A small network was shown many inputs. Here are its activations along a few directions, one row for each input.
Each table varies a few parts of the input and shows all the possible inputs, shuffled.
Descriptions start from the smaller parts, as in this example, which fits no table here: line(6) and (point or ring(9) or (values(2) and ring(8))).
Shared parts are said once, and a part with two or three values counts as separate values.
In the rows, 128 means zero.

Other details of the inputs shift rows strongly along two fixed directions, in all tables alike. That doesn't count.

A family of inputs:
x1: [158  93 162 117 117 156 180 106 118 108 163 141  91]
x2: [ 99 112 116 103 138 136 121 131 138 125 108 124 128]
x3: [119 150 105 137 136 131  95 143 142 144  98 113 141]
x4: [205 130 180 133 135 173 156 108 115 106 179 145  68]
x5: [ 99 146  95 134 138 132  75 139 145 163  86  87 149]
x6: [ 96 150  85 132 141 130  66 148 144 160  72  92 160]
x7: [131 144 106 124 134 136  79 124 124 149 101 117 149]
x8: [112 146  96 149 118  74 116 137 131 138 114 134 161]
x9: [ 95 128 130 147 103  44 190 148 123  95 178 176 139]
x10: [143 158 132 167 103  59 184 141 139 112 166 177 124]
x11: [ 80 119  92 137 133 112  83 136 130 158  63  84 162]
x12: [141 103 159  83 144 204  90 112 103 124 146 114 111]
x13: [ 95 138  91 138 141 125  73 138 141 159  83  82 154]
x14: [157  96 150  88 137 226 110  92 105 130 121 115 118]
x15: [126 138 118 143 138 132 108 134 139 139 115 106 125]
x16: [105 151  99 160 122  76 132 155 148 130 110 131 149]
x17: [ 55 119  96 137 116  44 158 146 149 130 121 134 150]
x18: [ 99 131 136 151 109  44 202 159 128  88 178 180 135]
x19: [127 106 152  95 153 205  96 121 111 121 137 106 106]
x20: [107 109 132 164  88  49 231 134 134 105 171 160 132]
x21: [135 101 139 118 129 177 145 118 125 116 121 122 121]
x22: [ 68 115 100 119 110  54 138 134 138 139 124 134 162]
x23: [147 114 162 101 134 153 150 110 110  92 170 152 106]
x24: [ 59 118  72 111 125 103  92 136 135 163  58  99 191]
x25: [127 145 116 127 125 132  90 129 135 158 112 113 141]
x26: [ 78 124  80 132 136 117  68 145 132 157  42  89 175]
x27: [135 155 115 132 133 132 105 137 135 141 108 126 137]
x28: [115 111 147 105 146 159 128 119 124 108 144 117 112]
x29: [199 113 167  93 159 238  88 101  95 119 103 117  97]
x30: [106 145  99 128 133 131  74 132 136 171  94  88 148]
x31: [104 110 133 176  91  43 241 141 143  93 171 166 128]
x32: [145  93 147 102 119 161 142 106 116 125 138 128 116]
x33: [141 141 136 181  95  21 205 140 135 103 184 179 127]
x34: [127 144 115 127 126 130  88 128 133 158 112 113 143]
x35: [ 77 110 104 102 131 118 109 123 133 153 107 104 145]
x36: [176 134 152 107 147 213  86 106 121 145 131 101  94]
x37: [130 152 118 137 133 138 109 142 143 139 111 120 128]
x38: [199 148 169 127 137 178 147 120 124 108 159 155  85]
x39: [132 151 137 175 111  63 190 149 149 110 165 159 111]
x40: [ 74 115 112 102 137 126  98 126 123 141 119  95 150]
x41: [ 66 121 112 128 119  80 134 146 125 134 140 121 151]
x42: [115 152  97 146 118  83 114 138 135 143 113 133 156]
x43: [ 75 113 109  96 132 121  86 125 124 143 113 100 163]
x44: [110 155 104 153 123  92 126 153 150 138 111 129 144]
x45: [143 157 131 169 102  52 188 142 138 109 168 180 124]
x46: [141 151 140 166 107  69 187 140 141 119 170 158 110]
x47: [134 150 131 190 107  30 213 160 148  86 167 179 120]
x48: [ 96 124 121 143  97  25 209 135 137  99 166 186 138]
x49: [210 142 175 129 141 180 152 117 118  97 164 160  79]
x50: [205 141 170 125 133 176 143 110 115 107 167 159  83]
x51: [135 138 120 132 126 124  98 126 129 149 121 118 138]
x52: [ 94 118 123 112 138 140 112 145 124 119 124 120 135]
x53: [105 142  97 128 135 130  72 131 134 171  93  85 149]
x54: [167 111 169  99 139 162 168 113 117  92 162 165  88]
x55: [ 84 118  90 128 128 108  77 129 121 171  68  82 167]
x56: [179 127 156 109 160 230  81 109 123 133 125  97  86]
x57: [216 136 180 130 143 179 157 115 113  88 169 163  77]
x58: [153  94 148  89 144 221 115 106 121 120 112 112 101]
x59: [173 103 170 118 127 179 183 108 114  94 159 156  99]
x60: [128 133 115 130 137 140  90 121 125 153 111  95 134]
x61: [ 80 118  83 121 124 105  56 129 118 177  56  83 186]
x62: [127 135 112 128 128 126  84 125 128 155 110 109 147]
x63: [140 149 135 172  98  42 190 142 140 115 174 171 124]
x64: [194 110 163  91 150 231  79  91  90 127 108 115 101]
x65: [138  95 145 115 128 167 148 113 126 118 132 120 103]
x66: [147 112 167 109 142 159 161 123 122  79 166 148  90]
x67: [ 68 103  87 117 112 113 100 123 129 166  84  93 186]
x68: [111 106 114 109 119 133 127 113 122 135 110 125 147]
x69: [213 139 177 130 142 179 154 116 116  93 166 161  78]
x70: [185 141 171 136 135 173 150 122 132 112 163 141  77]
x71: [115 158 102 149 123  87 123 148 142 139 109 134 153]
x72: [145 114 154  77 159 207  99 111 109 111 129 120 113]
Each input here is: ring(6) and (point or line(5) or line(6)).
The inputs of x54 and x2 match in every part but the ring(6) part. If x71 is changed in the same way as x54 into x2, which row does it become?
> x3
The inputs of x64 and x26 match in every part but the ring(6) part. If x9 is changed in the same way as x64 into x26, which row does it become?
> x52
Change only the ring(6) part in x47. List by row number the other rows that result.
> x8, x13, x33, x57, x60
Change only the line(6) part in x42. List by row number the other rows that result.
> x7, x8, x10, x45, x50
List by row number the other rows that have the ring(6) part in common with x41.
> x1, x4, x20, x30, x35, x36, x40, x46, x53, x55, x60
Change only the ring(6) part in x59. List by row number the other rows that result.
> x14, x20, x21, x31, x67

A family of inputs:
x73: [ 51 125  75  99 139 112  66 135 139 163  75  90 178]
x74: [102 112 116  73 164 229  36 113 119 155  85  62 138]
x75: [ 69 153  66 157 114  57 107 158 156 161  69 115 186]
x76: [173  99 174 129 127 165 171 111 114 101 159 142  86]
x77: [123 157 122 175 106  36 162 150 142 124 157 151 137]
x78: [125 105 123  94 140 172  86 107 113 143  94 103 138]
x79: [164 115 172  98 133 179 151 113 115  97 174 156  90]
x80: [ 63 127  89 156  89   6 175 147 134 128 126 153 184]
x81: [120 103 123 106 141 176  93 112 114 138  99  94 139]
x82: [163 149 143 123 153 175  81 126 117 132 124 116 110]
x83: [186 141 161 140 137 153 153 133 124  96 156 159  89]
x84: [168 141 145 147 116 117 154 119 130 124 162 151 104]
x85: [115 121 141 144 116  94 185 143 139 108 162 149 108]
x86: [169 144 144 151 116 120 173 125 136 121 151 153 106]
What is each input in this table made of?
> ring(6) or (values(2) and line(4))
Start at x75 and move only the ring(6) part, one step at a time. The first step leads to x86. Which rows follow, in order?
> x84, x77, x82, x83

A family of inputs:
x87: [ 32 119 102 108 131  93 118 136 138 148 134  97 157]
x88: [180 100 155 113 106 162 183  89 112  95 166 183 113]
x89: [108  90 120  92 148 173  72 111  99 121  89  93 159]
x90: [ 98 139  79 179 115  30 149 139 152 157  75 127 157]
x91: [ 96 138 114 122 154 183  86 144 164 151 107  64 108]
x92: [118 146 123 127 169 161  82 157 143 116  90  93 131]
x93: [154 167 135 163 114  94 203 154 165  94 161 185 116]
x94: [ 78  84 110 118 120 161 110 129 140 172  82  69 137]
x95: [124 128 116 158  87  47 141 121 119 140 163 147 164]
x96: [158 138 182 118 153 153 154 152 113  59 184 172  77]
x97: [126 121 112 142 158 180  88 133 117 122  63  83 137]
x98: [158  87 160 118 137 200 122 127  97 107  97 118 115]
x99: [122 116 119 138 102  42 166 104 128 120 134 153 141]
x100: [116 121  97 136 103 118  70 124 114 190  85  88 170]
x101: [ 97 134 102  74 135 163  76 116 110 149  99 120 182]
x102: [101 169  95 113 133 115  36 145 124 177 123 105 156]
x103: [163 154 138 161 129  69 182 140 159 108 144 163  90]
x104: [117 156 120 135 121  34 154 142 143 117 148 165 117]
x105: [ 92  79 125  88 138 191  88 101 131 148 117  76 131]
x106: [191 109 165 129  98 169 190 112 115 113 142 178 110]
x107: [121 145  97 180  99  61 206 141 154 121 116 171 155]
x108: [194 134 183  97 146 200  93  94  81 121 190 131 101]
x109: [193 115 184  74 153 182 132  83  99 109 165 149  74]
x110: [101 164 106 135 109  55 169 163 152 107 153 189 150]
x111: [162  99 140  98 132 182  96  93 108 156  74 105 110]
x112: [226 142 171 153 135 202 118 100 107 136 155 122  86]
x113: [ 72 118  88 144 134 140 116 143 161 164  86  62 139]
x114: [102 140 147 135 124  89 186 159 153  97 197 155  87]
x115: [ 39 121  86 127 125  45 119 156 115 114 115 131 189]
x116: [202 167 170 165 129 146 137 132 126 110 186 145  80]
What is each input in this table made of?
> values(5) and ring(6)
The inputs of x94 and x111 match in every part but the values(5) part. If x87 is changed in the same way as x94 into x111, which row does it become?
> x109
Start at x96 and move only the ring(6) part, one step at a time. The first step leads to x92. Which rows follow, in order?
> x97, x98, x89, x115
Change only the values(5) part in x114. List by row number the other rows that result.
> x96, x102, x104, x110
Change only the values(5) part in x95. List by row number the other rows that result.
> x88, x89, x99, x105
